These are the activations of a small neural network, seen along a few directions. Each row is one input.
In each table, some parts of the input vary, and every possible input appears once, in random order.
A made-up example of a description, with smaller parts first: values(3) and (point or ring(9) or (line(6) and ring(8))).
Shared parts are said once, and a part with two or three values counts as separate values.

A family of inputs:
R1: [ 18 -10  -1  28 -16  -5  -4  -3  14  -6  20  -9  -8 -11  25   8   6]
R2: [-39  18  -9  52   3  33  -6  -8  -9 -15  12 -42   2 -14 -39 -20   0]
R3: [ 70 -35  12 -31  10 -27 -15 -23   1   6   0  77 -29  16  15  -3 -39]
R4: [ 11   9   5  27 -10  17 -21 -12   7  12  12  10 -24  -5 -12  -4   0]
R5: [ 51 -10  59 -81  52  -3   3  42 -47  34 -49  29  -2  46  28   7  -6]
R6: [ 36 -17   5  19 -20 -13  -8 -14  13   4  20   7 -15  -3  36  13   1]
R7: [ 13  -6  -4  17 -15 -11  -1  -2   9  11  21  -4 -16 -19   8  -7  15]
R8: [ -4  -2 -10  24 -10  -4   3  -1   8   2  18 -20 -12 -23  -1  -9  17]
R9: [ 49  -2  67 -81  49  10 -11  34 -48  28 -46  36  -8  48  23   8  -8]
R10: [ 47 -16  56 -87  43 -18  14  47 -50  30 -39  27  -2  34  49   2   5]
R11: [-17   5 -11  41  -1  17  -5  -2   7  -2  11 -27  -6 -15 -25 -11   6]
R12: [ 13  -1  -3  27  -8   6 -14  -8  11  14  13   3 -19  -8  -8  -3   1]
R13: [-30   7 -15  39  -4   3   9   8  -2 -13  18 -44   2 -28 -15 -18  18]
R14: [ -6  13  -2  34  -5  25 -17 -11   6   4   9  -6 -19  -9 -20  -7   2]
R15: [-32  19  -9  47   2  32 -10  -8  -2 -10   8 -31  -5 -13 -34 -14   3]
R16: [ 30   2  12  18 -15   9 -26 -21   6  20  12  26 -32   3  -3   1  -6]
R17: [-13  -5 -11  41 -11   7   2   4   9 -23  19 -39   2 -21   6   0   9]
R18: [-39   7 -17  43  -3   4  11   4  -8 -19  17 -54   6 -26 -21 -19  15]
R19: [ 66 -24  19 -29   8 -14 -26 -27  -3   1   2  84 -36  20  12  -2 -40]
R20: [-20  16  -6  41  -1  30 -13  -9   2  -4   9 -19 -12 -12 -27 -10   4]
R21: [ 73 -42  15 -28   3 -35  -7 -21   4 -12   7  69 -15   8  55   6 -34]
R22: [ -3   2  -8  34  -4  12  -9  -4  10   6  12 -14 -13 -12 -18  -8   5]
R23: [-19   3 -14  32  -6   2   4   2   3  -7  18 -33  -6 -26  -8 -11  18]
R24: [-25  -2 -15  47  -9  10   3   4   3 -31  16 -50   6 -21  -1  -1   8]
R25: [ 67 -38  11 -37   4 -40  -6 -14  -4   3  12  73 -24   1  35  -6 -26]
R26: [ 32 -10   3  10 -19 -19  -6  -7   7  19  23  13 -22 -12  18  -2  10]
R27: [-71  29 -34 -92 -16 -23  42  11  25 -15 -49   8  87  24   2  35  -7]
R28: [  0  -7  -8  35 -13   3  -3   1  11 -15  21 -24  -4 -17  16   6   7]
R29: [ -83   28  -37 -101   -9  -29   45   10   18    2  -42   15   80   22
  -17   28    6]
R30: [ 33  -6   5  19 -13  -5 -16 -14  11  23   9  19 -26   1   1   0  -1]
R31: [-38   9 -15  52   4  20   2  -4  -4 -15   6 -50   5 -15 -38 -18   5]
R32: [ 52 -18  57 -76  40 -10  13  44 -41  14 -38  22   5  43  72  13  -6]
R33: [-33   1 -14  53  -9   9   8   7  -3 -37  12 -61  12 -20  -8  -6   8]
R34: [-79  40 -34 -91  -3   4  25  -3  16  -1 -47  28  73  43 -37  32  -1]
R35: [-78  35 -36 -92  -2 -11  40   3  19   3 -52  22  80  36 -36  34  -1]
R36: [-29   7 -14  47   2  19  -1  -4   2  -9   7 -40  -1 -15 -32 -14   6]
The inputs of R34 and R27 match in every part but one. If R16 is changed in the same way as R34 into R27, which row does it become?
> R6
What do these inputs look like to the network?
> line(4) and (values(3) or line(6))
Change only the values(3) part in R9. List by row number the other rows that result.
> R19, R34
Start at R17 and move only the line(4) part, one step at a time. The first step leads to R23. Which rows follow, in order?
> R11, R20

A family of inputs:
R37: [  0 -12   5 -27   9 -20  18  17  -9 -11 -13 -11  16  -1  19   6   6]
R38: [-87  36 -66  39 -46   2  19 -31  55   0  20 -37  48 -31 -38   9  19]
R39: [ -1   8   7 -19  11  12  -3   0  -5  14 -24  16   1  21 -13   3 -11]
R40: [ 28 -10  15  -2  -6  -7   0   0   1  12   2   1  -8   2  40  12  11]
R41: [ 16 -10   9 -11  -1 -15  10   9  -4  -2  -5  -6   7   8  30  11   9]
R42: [ 16   3   2 -14   6   7 -11   7   1  17  -7  28 -18  22 -17   1   0]
R43: [ 47 -10  18   3 -13 -15 -12   3   6  24  25  13 -20  -7  35   5  10]
R44: [-16   3   4 108  16  42 -17  17 -21 -12  34 -87 -30 -32 -34 -33  17]
R45: [-31  18   7 -43  14   8   5   7 -17  -7 -22   7  33  19 -19   2 -21]
R46: [ 34 -34 -17  40 -19 -19 -17 -41  18 -45  22  34 -36 -29  -2 -17 -40]
R47: [ 26   2   9 -10   2   3 -18 -10   1  35   5  38 -32   3 -15  -8   3]
R48: [-11  12   0 -28  16  10   2  12  -6  -2 -22  14  17  27 -16   3 -13]
R49: [-20  -4   5 -37  10  -9  24  11 -19 -23 -14 -10  23  -2  30   5  10]
What do these inputs look like to the network?
> values(3) or (values(2) and line(5))
Change only the line(5) part in R40. List by row number the other rows that result.
> R37, R41, R43, R49
Start at R45 and move only the line(5) part, one step at a time. The first step leads to R48. Which rows follow, in order?
> R39, R42, R47

A family of inputs:
R50: [ 39 -29   1  32  -4 -24   6 -12  -3  -4  25  -9  -7 -18  35   5   5]
R51: [ 30  -7  13  10   7   0  -7  10 -10 -13   4  -6  -8  -4  44   2   0]
R52: [-28   2 -14 -31  -9   6   9  -8  30   5   1  28  17  13   1  18   1]
R53: [-93  25 -51  41 -15  19  14 -31  20 -52   1 -49  49 -22 -59   5  -6]
R54: [-20  21  -4 -33  12  16  11   3   1  32 -35  24  16  37 -22  -2  -7]
R55: [-21 -10 -42 -12 -20 -25   8 -14  44  -9   2  32  11 -10  -7  10   1]
R56: [ 18  -2  27 -16  28  22   5  27 -19   4 -22  -4 -14  14  -6 -11 -11]
R57: [  5 -13 -27  -3 -24 -29   6  -8  26  -8  15  14   9 -13   1   8  -3]
R58: [  9   0  18 -12  15  -8  -2  13 -17  -4  -8   5  -8 -10  11 -17  -3]
R59: [-23  24 -14 -39   0  -8   8 -11   7  11 -19  30  15  10 -16   3   4]
R60: [ 25 -21  -2  22 -15 -30   3 -12  12  -7  12  -4  -7 -12  25  -5   0]
R61: [ 15 -17  -6   8 -20 -32   0 -17  14  -6  16   1   1 -13  13  15   0]
R62: [ 37  -2  -1 101 -18  47 -56 -57  18  19  56  26 -74 -34 -58 -22 -18]
R63: [ -62   20  -12   80   -6   37   10   50  -19    4   19 -120    7  -38
  -18  -16   57]
R64: [ -2  18  14 -28  15   5   1   8 -11  20 -30  10   8  34 -17  -4  -5]
R65: [ 32 -10  30  -8  40  20  -8  17 -32  -4 -17 -15 -17  20  -2   6   4]
R66: [  4  -2   5  -9 -13  -5  -4   4   3  -3   1   4   0  11  27   7  -7]
R67: [20 -9 11 -6 -5  5 -5  8  0 -4  5 -7 -1 -7 34  1 -9]
R68: [ -4  14  -1 -34  -2 -11  -1  -3  -9   7  -5  13  10   7  -9  -2   1]
R69: [ -6  -1  17 -16   5 -13  -1   2 -18   4  -4  13  -2  12   2  -5   5]
R70: [ 29 -10  19  -4  17  -1   3   2 -34  -8  -1  -7 -16   1  16  -1  12]
R71: [  6   7  25 -21  22  13   1  21 -20  13 -22   3  -2  16 -10   3 -12]
R72: [-11   1  -5 -22 -10  -3   0   8  17   0   7  18  12   6  14   2  -8]
What do these inputs look like to the network?
> values(3) or (line(4) and line(5))

A family of inputs:
R73: [-37  10 -19  26   2  13  17   9   4 -17 -15 -39  21   3  -9  -1   4]
R74: [-20  -7 -11  54   6  31 -26 -10  -3 -14  58 -42 -35 -42 -37  -5  42]
R75: [ 38 -19  26 -26  20  -9  -6  17 -12   3 -10  13  -8   9  21   6 -10]
R76: [ 44  -9  20   7  -7 -10  -1 -13  -5   0 -16  30 -11  13  40 -10 -35]
R77: [-18  -3 -27  63 -13   1  -3 -30  13 -21  29 -17  -1 -31 -21 -22 -17]
R78: [-63  38 -31 -38 -24 -19  34   4  24  12 -47  -3  59  13 -28   6 -10]
R79: [-60  26 -13 -23   5  14  23  25  -6  -4 -17 -34  30   2 -12   5  31]
R80: [ 60 -26  11  33  -7 -17  -7 -21  -5   1  14  31 -33   6  34 -16 -22]
R81: [ 16  -3  32 -61  30  -4   0  18 -25  11 -21  24  12  18  15   5 -13]
R82: [-28   1 -19  23 -17   3  -6  -9  17 -19  20 -34  10 -20 -21  15  13]
R83: [  3   9  -1 -96   6  -5   3   8   6  17 -23  71  13  42   5  27   3]
R84: [ 64 -19  32  37  -1   1 -29   4  -9  29  27   1 -59 -13  14 -10  14]
The inputs of R82 and R76 match in every part but one. If R78 is changed in the same way as R82 into R76, which row does it become?
> R83
What do these inputs look like to the network?
> values(2) and line(6)
Change only the values(2) part in R73. List by row number the other rows that result.
> R75
